Each row below holds a small network's activations on one input, seen along a few directions.
Each table varies a few parts of the input and shows all the possible inputs, shuffled.
Descriptions start from the smaller parts, as in this example, which fits no table here: one of 3 separate values, together with either a single point or one of 11 places around a ring or (one of 4 places along a line, together with one of 5 places around a ring).
Shared parts are said once, and a part with two or three values counts as separate values.
In the rows, 128 means zero.

Other details of the inputs shift rows strongly along three fixed directions, in all tables alike. That doesn't count.

Table:
R1: [156 131 112 178 186 127 135 200 163 146 129 106 109 103]
R2: [155 116 143 117 146 123  93 157 165 117 107 149 117 147]
R3: [149 119 147 101 138 114 116 143 146 110 109 139 103 147]
R4: [170 116 114 121 109 162  67 174 189 122 100 164 183 129]
R5: [109 135 107 162 124 152 106 111 119 156 140 135 170 132]
R6: [ 93 139 159 107 155  83 214  87  49 114 147  81  37 126]
R7: [109 127 107 154  98 179  68 111 130 155 143 158 213 144]
R8: [ 83 141 107 172 132 143 143  96  80 163 172 107 147 131]
R9: [111 123 133 213 181 118 130 167 118 163 156 113  93 125]
R10: [ 93 140 116 161 132 137 146 105  89 156 150 109 143 130]
R11: [ 83 112 126 183 126 148  68 100 124 179 167 154 179 175]
R12: [164 137 139  69 143  84 208 153 130  88  88  92  56  91]
R13: [130 113 140 146 123 131 102 147 134 131 128 148 126 137]
R14: [101 151 126 114 150  94 224  95  66 125 145  71  63  97]
R15: [135 100 135 123 107 148  43 128 177 140 121 183 182 165]
R16: [ 83 126 130 202 151 130 115 121 103 154 170 128 127 157]
R17: [157 133 108 180 186 122 133 192 165 147 121 108 106 103]
R18: [189 125 136 174 167 106 113 202 203 131 117 104 103  95]
R19: [138 135 131 207 165 108 133 159 147 159 157  84 107 109]
R20: [175 134 137  48 136  83 207 153 138  74  86  95  47  85]
R21: [171 118 108 120 107 160  66 165 189 120 103 166 179 127]
R22: [148 129 115 132 129 135 119 148 149 129 111 132 140 121]
R23: [ 80 146 115 166 134 135 155  85  73 161 159 105 141 127]
R24: [133 129 137  34  68 134 145  84 112  88  99 143 147 121]
R25: [ 55 134 148 103  80 133 143  19  28 129 165 132 136 168]
R26: [132 129 130  65  76 143 123  92 122 105 103 150 163 126]
R27: [116 119 150  73  95 114 127  94 123  93 119 151 120 154]
R28: [133 129 124  62  75 146 122  92 122 102 115 150 160 123]
R29: [112 141 103 206 182 131 145 152 117 169 162  94 116 112]
R30: [ 93 141 109 157 124 138 140  92  89 155 153 115 146 130]
R31: [141 129 128  65  90 133 142 113 125  99 111 135 137 119]
R32: [179 112 146 116 169  98 116 203 203  95  92 141  80 127]
R33: [156 125 136  46  88 125 145 124 137  86  89 137 129 115]
R34: [119 116 148  79  78 135  98  91 126  91 118 173 147 154]
Description of these inputs: one of 2 separate values, together with either a single point or one of 6 places around a ring or one of 10 places around a ring.
Q: Changing only the choice among 2 separate values turns R28 into R8. The same change can be made to R5. Which row results?
A: R22
Q: Change only the choice among 2 separate values in R30. List by row number the other rows that result.
A: R17

Table:
R35: [115 136 126 123 126 141 137 115  96 130 129 122 132 132]
R36: [106 138 124 119 147 118 176 109  87 138 130 103 105 125]
R37: [121 127 125 172 154 124 128 146 141 157 147 110 133 117]
R38: [139 136 109 203 198 130 123 189 154 160 129 114 117 122]
R39: [171 120 128  81 146 105 144 165 175 108  96 124 102 106]
R40: [115 131 119 101 127 126 145 113 120 134 128 126 129 127]
R41: [172 120 134  95  85 140  81 149 175  97  90 165 155 121]
R42: [109 142 132 170 152 111 155 115 108 147 150  94 110 117]
R43: [103 127 125 119  84 154 116  79  88 134 135 145 164 134]
R44: [123 121 122 145 107 146  94 135 139 143 135 146 164 126]
R45: [ 83 111 153 126 107 125 100  83 102 127 151 160 133 181]
R46: [128  98 158 102 102 134  63 115 147 115 113 183 148 175]
R47: [171 119 135  93 133 117 146 177 162  99  95 132  95  96]
R48: [ 96 128 110 135 115 160 102 105 116 155 141 152 184 146]
R49: [113 134 129 100 146 108 194 130  96 117 125 100  84 110]
R50: [145 124 110 164 161 129 107 165 170 147 131 128 141 130]
R51: [ 99 119 167 115 125 111 124  88  89 123 145 137  98 167]
R52: [100 141 122 128 140 121 173 114  90 116 141 106 100 122]
R53: [144 126 141  81 103 110 157 123 118 102 106 118 102 109]
R54: [123 137 126 124 142 112 179 133 101 106 135 106  84 110]
R55: [104 135 136 123 121 114 161  87  92 137 141 100 120 121]
R56: [134 120 117  95  88 161  89 126 147 110 107 171 180 145]
R57: [102 132 118 161 155 126 164 135  93 149 152 107 110 116]
R58: [ 98 145 128 122 138 117 182 101  75 123 134 102  98 121]
R59: [135 130 134 119 126 106 164 141 123 112 126 110  93 109]
R60: [159 119 132 108 101 129 105 147 167 111 112 147 147 124]
R61: [ 66 115 147 150 104 138  80  69  93 135 167 165 151 188]
R62: [113 125 106 139 104 170  74 116 140 145 131 170 202 157]
R63: [155 125 113 222 175 133  87 205 187 154 143 123 135 118]
R64: [120 133 132 117 104 121 143 112 112 107 135 122 117 117]
R65: [127 134 121 184 151 136 125 148 124 145 138 122 122 116]
R66: [113 136 117 183 160 121 139 132 132 151 159 100 116 125]
R67: [161 124 144  87 132  94 169 158 149 103 108 109  84  96]
R68: [117 128 128 123 120 125 138 100 118 142 134 113 133 130]
R69: [118 109 151 161 138 130  67 132 145 135 135 167 133 173]
R70: [ 85 130 117 147  83 164 105  76  88 144 158 153 182 145]
R71: [154 129 143  80 102 129 141 123 119  97 105 132 111 112]
R72: [134 133 117 197 174 126 138 176 137 138 145 109  98 108]
R73: [112 139 141 126 115 118 156  93  84 134 147 101 115 122]
R74: [141 121 112  96  82 171  57 122 167 109 106 188 203 151]
R75: [165 131 147  87 119  98 157 142 145  93 100 116  90 103]
R76: [ 99 134 110 183 164 128 134 114 104 175 159 101 137 134]
R77: [100 146 128 107 127 121 167  80  73 136 143 102 112 131]
R78: [154 131 101 211 193 139  87 201 184 167 126 128 136 127]
R79: [125 123 128 100 104 131 123 106 140 132 128 134 149 128]
R80: [122 139 128 105 146  95 184 111 111 110 136  94  81 113]
R81: [ 96 130 115 135 115 153 121 100  92 145 135 133 161 142]
R82: [ 93 140 132 129 110 120 152  76  93 125 157 109 129 127]
R83: [153 124 137 114 123 114 137 144 142 121 113 119 116 113]
R84: [127 105 144 209 206 109  98 200 165 160 147 132  88 152]
R85: [117 131 112 199 141 150  81 128 149 172 151 131 172 141]
R86: [164 132 135  76 136  98 158 134 149  97  96 117  92 110]
R87: [156 130 128  70 134 104 166 146 149  97  99 121  91 116]
R88: [153 129 145  80  95 120 138 124 122  99 107 125 112 113]
R89: [145 135 113 198 198 135 120 192 148 164 131 109 117 124]
R90: [165 125 142  87 127 100 155 152 164  95 102 117  98 107]
R91: [ 98 128 118 123  92 152 123  91  92 128 143 147 165 142]
R92: [102 134 133 108  87 143 118  60  95 140 145 127 162 143]
R93: [187 119 128  95 118 137 101 179 180  90  78 160 131 114]
R94: [185 117 121  80 127 132  99 172 191 108  76 152 135 124]
R95: [170 113 128  82  92 138  87 141 194 105  96 161 162 132]
R96: [118 130 126 119 126 128 157 117  92 126 127 118 116 121]
R97: [116 139 115 129 141 122 146 120 121 126 138 116 115 128]
R98: [146 130 133  87 119 124 129 111 129 117 115 125 128 126]
R99: [116 135 125 198 151 140 105 131 124 169 158 109 150 131]
R100: [149 121 127 100  86 164  80 125 135 114 108 167 175 137]
Q: What do these inputs look like to the network?
A: one of 6 places around a ring, together with either a single point or one of 10 places around a ring
Q: Changing only the place on the ring of 6 turns R77 into R97. The same change can be made to R88. Which row results?
A: R64
Q: Changing only the place on the ring of 6 turns R76 into R80. The same change can be made to R83. Which row results?
A: R63
Q: Change only the place on the ring of 6 in R79. List by row number the other rows that result.
A: R66, R68, R85, R92, R95

Table:
R101: [180 115 132 121 200  93 141 207 186 130 102 111  68 123]
R102: [ 70 142 107 154 133 133 172 109  80 145 154 120 129 132]
R103: [129 126 141  61  51 124 146  68 120 102 115 133 151 118]
R104: [115 137 118 117 170 104 177 131 124 140 135  87  98 119]
R105: [124 144 103 176 128 160  91 116 131 144 134 132 173 139]
R106: [ 84 129 117 181  97 143  94  88 127 164 168 139 196 142]
R107: [125 140 123 140 138 122 179 133  99 123 158  89  95 106]
R108: [110 127 135 149 144 118 143 132 103 130 166 112  91 133]
R109: [ 92 126 144 141 146 118 168 126  69 137 131 116  92 135]
R110: [110 128 103 187 118 167  69 144 147 150 172 149 191 143]
R111: [165 112 139  53  93 130 108 144 174  67 106 161 126 121]
R112: [118 136 114 138 150 118 191 147  99 128 123 104  96 107]
R113: [171 139 131  57 101 120 121 132 174  67  80 151 128 120]
R114: [ 96 141 118 146 129 138 173 109  61 151 137 113 119 111]
R115: [109 133 135  62  36 161 119  44  64 108 143 145 173 126]
R116: [151 107 115 167 156 144  78 205 182 136 105 170 136 140]
R117: [133 140 124 123 160 122 164 126 103 160 129  87 107 108]
R118: [115 116 126 174 123 127  92 123 162 149 147 143 159 133]
R119: [180 115 151 121 201  99 146 204 168 133  96 100  60 120]
R120: [121 117 164  57  64 142 111  82  93  90 127 153 138 144]
R121: [184 123 142  62 107 120  99 141 178  71  75 167 111 139]
R122: [139 155 125 147 155 119 163 124  96 132 123  90  92 106]
R123: [131 135 116 123 170 108 176 136 120 145 130  81 103 111]
R124: [ 66 128 114 154 142 126 162 101  80 139 151 128 123 134]
R125: [177 107 103 169 182 146  53 212 232 156 115 161 167 143]
R126: [117 131 120 198  99 164  63 114 133 186 151 143 207 129]
R127: [116 123 166 149 142  91 159 120 104 140 137  95  82 121]
R128: [113 130 104 192 140 161  62 119 152 146 145 159 180 159]
R129: [166 106 155  58  84  98 111 131 177  86  87 150 112 125]
R130: [134 130 157  63  78 128 109  72 100  86  99 153 136 154]
Q: What do these inputs look like to the network?
A: one of 5 separate values, together with one of 6 places along a line
Q: Changing only the choice among 5 separate values turns R128 into R125. The same change can be made to R121. Which row results?
A: R101
Q: Change only the choice among 5 separate values in R104. List by row number the other rows that result.
A: R102, R106, R110, R113
Q: Start at R114 and move only the place on the line of 6, one step at a time. The first step leads to R112. Which rows follow, in order?
A: R102, R124, R116, R109
Q: Change only the place on the line of 6 in R115. List by row number the other rows that result.
A: R107, R108, R110, R111, R120

Table:
R131: [166 130 145 183 200  95 123 196 162 143 139  97  62 129]
R132: [128 137  99 166 157 161  80 155 152 139 155 143 161 147]
R133: [ 96 119 125 151 101 165 106 105 106 168 160 136 194 137]
R134: [176 137 132  52 119 106 139 134 180  94  68 128 119 111]
R135: [101 117 153 151 174 105 163 144 103 146 135 108  89 135]
R136: [ 72 147 142 134 109  95 218  82  40 113 169  76  70 104]
R137: [103 152 136 119 140 107 197  64  45 134 162  60  83 119]
R138: [113 120 140 167 176 110 143 140 111 142 133 125  82 122]
R139: [170 101 147  55  99 117 128 178 173  94  93 142 116 111]
R140: [140 130 142 157 189  76 183 167 115 143 129  92  30 103]
R141: [126 120 134 205 140 151  67 161 153 135 126 161 160 146]
R142: [145 123 153  47  72  95 128  86 152  95  99 147 126 135]
R143: [ 58 143  88 149  95 162 100  55 106 156 173 153 215 156]
R144: [109 134 119 182  88 170  91 109 114 144 155 144 193 127]
R145: [ 76 151 137 105 147 110 214  79  38 153 140  74  93 126]
R146: [215 130 135  77 144 134  82 188 205  93  69 142 122 124]
R147: [143 111 163  36  76 113 129 111 126 103  94 153 126 143]
R148: [ 80 148 133 127 126  90 222  59  72 139 172  66  95 100]
R149: [215 118 122  88 124 117 102 180 226 102  65 134 140 101]
R150: [149 134  94 174 210 120 153 212 156 139 126 117  79  97]
R151: [143 128 106 164 211 120 161 226 158 145 127 105  93 112]
R152: [161 113 165  60 108 122  95 121 157  75  98 159 117 145]
R153: [120 115 128 193 152 132  68 142 181 155 134 153 167 149]
R154: [131 154 112 158 187 101 206 185 117 104 129  87  56  94]
R155: [125 123 143  19  56 133 158  61  80 105 100 129 153 128]
R156: [111 128 104 157 107 165  93  88  95 168 140 141 181 130]
R157: [121 141 144 175 145 100 157 141 102 132 138 104  82 124]
R158: [146 147 141  45  74 130 146  94 109  76  76 139 130 120]
R159: [115 122 111 159 172 119 155 144 113 140 135 123  85 131]
R160: [102 123 119 153 104 127 108 109 146 147 159 129 161 128]
R161: [ 63 126 102 156  95 153  95  51 109 156 165 155 200 177]
R162: [143 117 108 188 137 164  77 161 159 165 141 150 168 112]
R163: [116 107 111 167 151 154  93 164 147 157 133 151 162 164]
R164: [ 72 121 120 130  73 151 110  62  75 149 169 149 163 133]
R165: [178 116 151  54 102 111 121 152 168  74 111 131  96 114]
R166: [135 125 137  51  73 124 150 101 116  59  91 154 117 139]
R167: [113 124 119 143 134 147  96 110 123 130 152 141 144 169]
R168: [147 131 126  50  84 148 106  95 125 109  81 164 151 125]
R169: [151 125 121 184 141 161  67 156 166 153 157 132 169 130]
R170: [147 134 110 193 127 158  89 153 138 147 122 128 171 122]
Q: What do these inputs look like to the network?
A: one of 5 separate values, together with one of 8 places around a ring
Q: Changing only the choice among 5 separate values turns R159 into R163. The same change can be made to R162. Which row results?
A: R133
Q: Changing only the choice among 5 separate values turns R156 into R155. The same change can be made to R168. Which row results?
A: R145
